A small network was shown many inputs. Here are its activations along a few directions, one row for each input.
In each table, some parts of the input vary, and every possible input appears once, in random order.
Descriptions start from the smaller parts, as in this example, which fits no table here: one of 6 places along a line, together with either a single point or one of 9 places around a ring or (one of 3 separate values, together with one of 5 places around a ring).
Shared parts are said once, and a part with two or three values counts as separate values.
(in the rows, 128 means zero)

Other details of the inputs shift rows strongly along three fixed directions, in all tables alike. That doesn't count.

Table:
x1: [128 181 110 118 134 124  93 149 142 158 160 168 127]
x2: [124 114  78 113 136 148 135 103 123 148 145 116 171]
x3: [163 113 175 119  99  68 183 163  96 126 134 127 124]
x4: [168 145 187 126  92 100 164 166  96  96 146 147  81]
x5: [112 127 145 157 165 156  98 142 156 113  84 120 125]
x6: [114 116 145 155 123 152 141 140 147  95  98  94 116]
x7: [ 97 121  85 102 114 170 138 139 140 144 155 102 149]
x8: [143 187 121 105 140 131  86 142 140 158 148 173 117]
x9: [123  80 132 146 144 143 131 118 113  97  89 107 145]
x10: [123 113  90 100 124 149 135  80 135 155 154 112 139]
x11: [115 104  54  98  73 178 203 120 106 145 181  58 158]
x12: [174 124 154 137 108  80 162 134  65  98 135 150 115]
x13: [169 125 162 130  95 110 169 187  70  93 138 149 118]
x14: [105 127  78 106 112 170 135 136 137 143 147 105 150]
x15: [102 142 143 156 155 143  92 127 165 111  83 116  97]
x16: [115 179 119 107 137 121 103 147 153 155 165 163 116]
x17: [150 165 128 103 158 109  80 117 128 155 147 188 136]
x18: [103 124 145 150 156 157  89 149 159 106  81 123 123]
x19: [136  85  36 108  93 156 183  77  68 154 165  70 171]
x20: [106 116 154 156 158 131 100 113 179 105  92 130 129]
x21: [177 119 185 111 105  67 163 145  85 132 124 132 101]
x22: [118  96 137 159 129 129 130  95 138 102  99 102 118]
x23: [160 122 165 137  87  89 173 141  93  96 145 150 119]
x24: [137 102 138 145 135 138 123  88 119 103  87 102 117]
x25: [160 144 167 144  83  96 167 168  95  95 148 139  94]
x26: [129 122  82 104 120 149 130  77 130 152 146 113 141]
x27: [113 129 140 164 164 149  88 131 144 119  84 118 112]
x28: [ 99 132  88 110 113 169 140 126 138 151 156  99 144]
x29: [153 139 176 140  86  94 170 172  98  95 156 139  92]
x30: [170 135 164 141  93 109 172 174  67 100 137 144 112]
x31: [111  89 149 149 133 134 147 112 152  99 108 103 130]
x32: [111 108  79 107 119 149 135 107 137 143 148 119 163]
x33: [118 179 117 109 125 133 105 154 150 155 163 166 134]
x34: [123  89 134 156 142 142 132 105 110 103  87 102 139]
x35: [136 186 124 102 134 131  92 141 151 156 154 169 113]
x36: [125 180 114 113 132 133  99 155 140 157 157 170 137]
x37: [112  89 146 155 133 128 135  99 144 105 107 102 116]
x38: [130 187 107 113 139 122  94 145 138 157 152 168 121]
x39: [102 107 164 140 167 115  99 124 160 145  70 109 128]
x40: [107 122 146 156 161 123  90  97 165 109  85 129 111]
x41: [123  96 131 161 133 131 127  96 123 102  94  99 125]
x42: [128 179 117 113 135 130 103 161 152 151 159 169 139]
x43: [ 97 109 161 153 160 133 100 110 172 112  95 130 124]
x44: [114  95 141 150 137 125 137  95 138 104 102 103 110]
x45: [122 140 131  88 147  92 103 156 146 180 143 162 151]
x46: [116 142 129 101 140 112 105 142 159 146 167 183 148]
x47: [135 182 108 113 150 122  91 147 129 162 149 172 125]
x48: [125 103 127 155 137 128 128  93 118 101  89 100 119]
x49: [107 106 160 143 168 107  95 117 161 146  75 106 119]
x50: [128 152 117 106 142 112  95 141 141 144 155 185 155]
x51: [142 113 139 148 139 159 124 119 109 109  81  97 103]
x52: [130  88  49  83  91 132 194  87  80 185 153  49 156]
x53: [117 120  78 116 123 148 131  96 121 150 143 116 163]
x54: [169 122 159 136  93  88 176 148  89  92 147 149 129]
Description of these inputs: one of 6 places along a line, together with either a single point or (one of 2 separate values, together with one of 4 places along a line).
- The inputs of x30 and x13 match in every part but the place on the line of 6. If x34 is changed in the same way as x30 into x13, which row does it become? => x9
- Change only the place on the line of 6 in x15. List by row number the other rows that result. => x6, x14, x25, x33, x35

Table:
x55: [130 122 132 104 103 150 160 161 128 135 143  98 135]
x56: [115 115 104 170 139 177 127 102 116 115  74  62 115]
x57: [141 134  97 125 103 159 150 134 102  99 142 124 132]
x58: [134  90  94 140  99 179 165 122  82  94 107  66 140]
x59: [143 156  52  92 140 130 114  89 117 201 166 142 174]
x60: [132  61  90 118 115 151 166  90  77 134 124  75 155]
x61: [ 83 102 184 171 181 102  89 152 201 107  66 137 140]
x62: [192 143 169 162  64 113 194 163  59  58 147 145  83]
x63: [127 160  98 131 150 173  85 130 138 149 132 150 149]
x64: [ 91 151 109 105 138 170 102 137 196 155 145 118 123]
x65: [ 97 112 139 135 133 115 139 143 169 113 148 151 167]
x66: [126  81 101 108 109 127 179  90 109 155 121  54 135]
x67: [143 144  98 122 129 131 118  89 129 143 157 148 134]
x68: [136  64 123 119 112 125 181 101 106 134  99  56 135]
x69: [130 131  88 111 124 131 117  91 130 137 153 141 137]
x70: [127 123 124  93 134 125 129 108 145 152 154 140 145]
x71: [107  77 123 141 142 132 132  87 131 127  65  65 122]
x72: [ 93 146 150 143 196 116  42  99 186 152 104 162 115]
x73: [ 78 118 154 147 185 165  80 141 204 134  46  80 115]
x74: [110 175 132 156 197 152  38 136 177 144  82 158 125]
x75: [130 111 235 166 147  80 114 128 161  88  75 132  77]
x76: [151 146 150 135 109 101 153 174  76 119 144 137  98]
x77: [110 153 112  98 122 138 133 150 150 172 148 103 126]
x78: [173 122 178 151  73 103 192 180  59  62 151 139  78]
x79: [126 113 106  96 131 127 118 112 126 157 137 137 161]
x80: [107 135  74 120 115 166 136 120 116 151 159  98 128]
x81: [124 135  63 131 120 202 138  98 117 131 137 101 152]
x82: [100 180  93 118 186 150  40 139 177 164 113 162 141]
x83: [142 155 200 198 137 126 104 146 135  67  77 145  74]
x84: [140 117 101  92 103 124 157 108 105 140 164 141 152]
x85: [116 149  92  97 151 123  88 104 146 173 176 173 139]
x86: [120  87 107 134  90 181 186 125 103  93 114  64 129]
x87: [119  97  83 118  96 169 173 131 102 138 116  59 141]
x88: [142 146  95 119 138 118 121  90 114 170 140 128 142]
x89: [114 138 103 103 120 161 121 151 134 149 141 127 150]
x90: [165 173 150 114 112  65 120 132 115 131 171 196 114]
x91: [128 116 162 139 105  66 171 167 124 117 149 140 138]
x92: [128  76 251 191 126  73 157 186 136  39  74 139 118]
x93: [158 118 110 130 116 135 155  89  94 120 141 131 144]
x94: [ 98  80 150 154 177 135  89  96 163 117  34  90 125]
x95: [125 115  68 131  99 165 163 113  87 127 122  60 131]
x96: [124 177 213 152 157  89  77 193 158 110  92 182  81]
x97: [118 138  59 117 106 179 134 114 125 125 154 107 133]
x98: [110 111  90 130 130 184 137 120 115 118 129  95 136]
x99: [144 123 244 187 101  94 148 182 118  39  74 128  54]
x100: [116 152 138 114 110  82 139 169 160 134 205 196 154]
x101: [113 163  92  98 154 154  82 155 136 173 164 166 152]
x102: [167 111 153 122 120  74 155 141  76 128 131 146 121]
x103: [ 95  74 182 174 138 184 149 129 163  67  45  48 100]
x104: [153 106 106 113 116 122 143 107  92 124 132 125 153]
x105: [ 96 134 156 142 211 129  37 105 187 131  91 176 129]
x106: [161 151 133 116 105 103 156 181  71 136 161 152 120]
x107: [152  72 107 145 110 153 170  80  76 111 103  73 149]
x108: [130 117  93 141 124 146 137  66 117 140 128  94 133]
x109: [ 94 120 135 139 121 102 138 139 168 130 155 138 149]
x110: [172 171 145 105 121  54 124 143 102 143 160 191 119]
x111: [157 111 154  96 108  96 157 136 106 141 152 141 141]
x112: [ 79 106 146 168 151 184  97 122 182  85  59  84  99]
x113: [ 95 120 157 148 164 122  79  96 177 127  82 127 112]
x114: [120 123 113  97 124 126 131 102 151 156 158 127 133]
x115: [114 192  77 108 131 146  85 131 152 159 170 161 132]
x116: [170 148 182 118  51  87 210 190  90 106 179 130  87]
x117: [128 157  86  94 151 127  86  99 148 155 161 179 159]
x118: [156 169 142  87 105  72 124 145 123 145 194 211 123]
x119: [154 171 159 109 149  52  97 151 114 162 159 202 115]
x120: [177 163 141 101 125  58 123 149 100 141 152 197 131]
- Describe the family of inputs behind these rows. => one of 6 places around a ring, together with either a single point or (one of 2 separate values, together with one of 5 places along a line)
- The inputs of x73 and x55 match in every part but the place on the ring of 6. If x59 is changed in the same way as x73 into x55, which row does it become? => x107
- The inputs of x79 and x71 match in every part but the place on the ring of 6. If x92 is changed in the same way as x79 into x71, which row does it become? => x91
- Start at x66 and move only the place on the line of 5, one step at a time. The first step leads to x71. Which rows follow, in order? => x119, x110, x88
- Change only the choice among 2 separate values in x111. List by row number the other rows that result. => x55
- Change only the choice among 2 separate values in x63. List by row number the other rows that result. => x107
- Start at x56 and move only the place on the ring of 6, one step at a time. The first step leads to x74. Which rows follow, in order? => x63, x81, x62, x83
